Look-ups in named tables: a row name and a column name give one cell, copied from the table.

vozu
fields: les, vuk, murit
ranakot: [126, 113, 195]
lolaf: [113, 91, 125]
num: [126, 91, 125]
gem: [155, 111, 81]
lif: [80, 91, 125]
varam: [133, 60, 181]
bepad: [126, 113, 125]
bif: [118, 91, 125]
gepo: [134, 83, 114]
zit: [115, 78, 116]
limav: [51, 91, 94]
bazoded: [158, 91, 118]
fazesid: [109, 113, 125]
pizom: [126, 91, 125]

murit of fazesid: 125
murit of varam: 181
les of fazesid: 109
vuk of lif: 91
les of bif: 118
les of lolaf: 113
vuk of bepad: 113

peruka =
	sede	vamab	bovu	bav	lal	turezu
nopima	37310	71597	53220	38599	30852	12647
liso	57579	45257	34873	62628	36023	99112
barupel	67191	41320	48102	53030	81425	60958

bovu of barupel: 48102
bav of liso: 62628
turezu of barupel: 60958
bovu of liso: 34873
sede of liso: 57579
vamab of nopima: 71597

lig:
      val  fuf  gobe  modogu  nava  sutenup  guza  kenifil
zon    19   15    48      23    -9      -34    75      -55
kup    22    8     6      13     7        4    34        6
gefe    3    6    60      20   -14      -36    69      -73

sutenup of gefe = -36
modogu of kup = 13
modogu of gefe = 20
val of kup = 22
fuf of gefe = 6
gobe of zon = 48
guza of kup = 34

Table goten
	bapino	fotoses	soz
tadoki	3.9	3.9	2.1
fod	3.6	0.6	0.3
tadufum	4.2	4.3	2.1
demoro	3.9	2.0	2.1
vis	1.9	4.3	2.1
dun	2.4	4.9	3.3
fepusa	1.4	4.3	2.0
rorod	0.1	7.5	5.1
rine	4.0	4.3	5.2
muteg	3.9	4.3	2.3
tulid	6.3	4.3	5.9
bunefa	3.9	2.5	1.9
varetu	1.5	4.3	2.1

dun, fotoses -> 4.9
fepusa, bapino -> 1.4
tadoki, fotoses -> 3.9
tadoki, bapino -> 3.9
tulid, bapino -> 6.3
rine, fotoses -> 4.3
bunefa, fotoses -> 2.5
muteg, bapino -> 3.9
rorod, bapino -> 0.1
bunefa, soz -> 1.9
fod, bapino -> 3.6
rine, bapino -> 4.0
demoro, soz -> 2.1
tulid, soz -> 5.9
vis, soz -> 2.1
vis, fotoses -> 4.3
demoro, fotoses -> 2.0
dun, bapino -> 2.4

folakik =
	bobat	bevus	siv	rifor	pefom	posale
lus	49693	71287	50585	78802	86759	9761
vubot	40475	58650	46458	56397	60432	47164
domipit	27203	45445	73572	22642	62275	50060
ruvutu	23086	30456	61737	81998	53200	64633
vom	49013	46738	75335	70527	62491	33689
pav	10602	98018	49257	27436	73682	85291
dezip	54707	61997	62146	47912	67336	61644
tibu	64210	86401	41775	60567	56513	76971
zefot	70799	51109	76527	43498	61253	17691
mor	83092	67979	99345	18313	55008	58908

zefot, rifor -> 43498
lus, posale -> 9761
pav, rifor -> 27436
ruvutu, bevus -> 30456
mor, bevus -> 67979
pav, siv -> 49257
zefot, posale -> 17691
vom, bevus -> 46738
tibu, bobat -> 64210
vubot, rifor -> 56397
dezip, rifor -> 47912
mor, siv -> 99345
vom, siv -> 75335

nat
fields: luba, duvilu, bidakeg
luk: [-1.2, -4.6, 8.9]
sigo: [-5.1, -0.7, 6.6]
tezu: [2.3, 4.2, -1.9]
mepev: [-3.2, -3.8, 4.8]
bav: [-7.1, 0.4, 0.8]
nov: [-3.3, -4.3, 7.5]

What is the luba of sigo in nat? -5.1
What is the bidakeg of luk in nat? 8.9
What is the duvilu of luk in nat? -4.6
What is the luba of luk in nat? -1.2
What is the duvilu of mepev in nat? -3.8
What is the bidakeg of bav in nat? 0.8
What is the bidakeg of tezu in nat? -1.9
What is the duvilu of nov in nat? -4.3

bam:
          biga  mikones  bafina
piturem  43282    32191   52422
vufa     25155    82267   35499
tofuto   32074    72821    6787
nivadu   65423    37041   25327
vodel     4572    38051   38757
diza     18845    41427   35463

What is the bafina of nivadu in bam? 25327
What is the biga of piturem in bam? 43282
What is the bafina of piturem in bam? 52422
What is the bafina of tofuto in bam? 6787
What is the bafina of diza in bam? 35463
What is the biga of tofuto in bam? 32074
What is the bafina of vodel in bam? 38757
What is the biga of vufa in bam? 25155
What is the biga of nivadu in bam? 65423
What is the mikones of piturem in bam? 32191
What is the mikones of nivadu in bam? 37041
What is the mikones of vodel in bam? 38051
What is the biga of vodel in bam? 4572
What is the mikones of tofuto in bam? 72821
What is the biga of diza in bam? 18845
What is the bafina of vufa in bam? 35499
What is the mikones of diza in bam? 41427
What is the mikones of vufa in bam? 82267

dovepi =
	vum	bez	ber	delus	bapote	visifor	mun	sof	gav
neri	3271	4448	4561	6063	4110	2425	2986	4113	3465
digog	3625	6876	7123	3908	3868	2881	4391	5686	2370
dore	4780	3613	4309	3601	4246	3562	6989	5350	5531
mip	5340	3385	2337	4872	4862	5327	5359	2774	7075
bidef	5942	3889	3060	5011	4977	2469	5485	5996	5632
gelus	1474	3812	6293	5749	4340	3763	2390	3408	2702
biri	5629	4617	1811	6578	5229	3454	3914	2423	7335
sir	6150	7824	3938	4682	4084	4901	2063	4603	3229
kub	2972	3675	6159	3227	4517	7916	4141	3191	3391
mibosig	3014	3896	4447	6491	4410	3642	2062	3179	2960
mep	3014	4908	5882	5486	4726	4465	2132	3928	2598

What is the bapote of neri in dovepi?
4110
What is the delus of sir in dovepi?
4682
What is the vum of dore in dovepi?
4780
What is the vum of mep in dovepi?
3014
What is the bez of dore in dovepi?
3613
What is the mun of mep in dovepi?
2132
What is the bez of mep in dovepi?
4908
What is the gav of neri in dovepi?
3465
What is the bez of biri in dovepi?
4617
What is the ber of mip in dovepi?
2337
What is the visifor of sir in dovepi?
4901
What is the vum of mip in dovepi?
5340
What is the delus of mibosig in dovepi?
6491
What is the mun of biri in dovepi?
3914
What is the gav of gelus in dovepi?
2702
What is the ber of neri in dovepi?
4561
What is the bez of mibosig in dovepi?
3896
What is the delus of digog in dovepi?
3908

mimido
fields: famivid, dupef, fidupeb, foradir, raf
tebad: [140, 40, 178, 126, 89]
gimo: [106, 195, 91, 113, 99]
mibito: [199, 137, 24, 107, 204]
zit: [174, 152, 116, 186, 102]
lib: [117, 140, 137, 135, 100]
likek: [135, 167, 68, 165, 135]

What is the fidupeb of gimo in mimido? 91
What is the raf of zit in mimido? 102
What is the foradir of tebad in mimido? 126
What is the foradir of mibito in mimido? 107
What is the famivid of lib in mimido? 117
What is the dupef of mibito in mimido? 137
What is the foradir of zit in mimido? 186
What is the foradir of likek in mimido? 165
What is the fidupeb of zit in mimido? 116
What is the dupef of lib in mimido? 140
What is the fidupeb of lib in mimido? 137
Which row has the largest foradir? zit

nadeke =
,zaz,kesit,sif
poz,-60,10,69
dapeko,10,38,-14
monud,41,39,-19
totuv,1,-58,65
nud,1,32,24

What is the sif of totuv in nadeke? 65
What is the kesit of poz in nadeke? 10
What is the zaz of nud in nadeke? 1
What is the sif of dapeko in nadeke? -14
What is the zaz of totuv in nadeke? 1
What is the zaz of dapeko in nadeke? 10
What is the kesit of dapeko in nadeke? 38
What is the kesit of monud in nadeke? 39
What is the sif of nud in nadeke? 24
What is the zaz of poz in nadeke? -60
What is the kesit of totuv in nadeke? -58
What is the kesit of nud in nadeke? 32
What is the sif of poz in nadeke? 69
What is the zaz of monud in nadeke? 41
What is the sif of monud in nadeke? -19
Which row has the largest kesit? monud

viz:
	buzusu	meras	podu	vumem	panu	seb
gakal	-4304	41355	16569	-24056	4303	9959
zaf	-14119	18338	60074	11390	439	-3978
tarofo	-62324	8579	14442	57259	-22623	16489
pino	21288	4061	6	-31174	33578	3946
turip	-373	19504	3169	-3198	918	19211

zaf, panu: 439
turip, vumem: -3198
turip, seb: 19211
turip, buzusu: -373
gakal, buzusu: -4304
tarofo, meras: 8579
pino, buzusu: 21288
pino, panu: 33578
tarofo, vumem: 57259
zaf, podu: 60074
turip, meras: 19504
tarofo, panu: -22623

duzafi
|  | nugun | dun | mimozol | bovukid | vef |
|---|---|---|---|---|---|
| giruk | 145 | 156 | 71 | 142 | 171 |
| fes | 85 | 168 | 135 | 158 | 147 |
| zonovi | 194 | 88 | 210 | 199 | 99 |
| saboza | 145 | 152 | 179 | 82 | 171 |
| rutabi | 137 | 141 | 67 | 70 | 146 |
| fopef | 161 | 182 | 183 | 123 | 113 |
| lizuk | 60 | 137 | 120 | 128 | 194 |
| dalutol | 164 | 136 | 59 | 147 | 178 |
| duput | 184 | 90 | 90 | 203 | 53 |
| nokadiz | 51 | 76 | 118 | 86 | 126 |
| papogu | 39 | 139 | 86 | 125 | 154 |

What is the vef of giruk in duzafi?
171
What is the dun of zonovi in duzafi?
88
What is the mimozol of zonovi in duzafi?
210
What is the vef of rutabi in duzafi?
146
What is the bovukid of lizuk in duzafi?
128
What is the nugun of saboza in duzafi?
145
What is the dun of fes in duzafi?
168
What is the vef of fes in duzafi?
147
What is the dun of dalutol in duzafi?
136
What is the bovukid of zonovi in duzafi?
199
What is the mimozol of dalutol in duzafi?
59
What is the bovukid of fes in duzafi?
158
What is the bovukid of rutabi in duzafi?
70
What is the nugun of lizuk in duzafi?
60

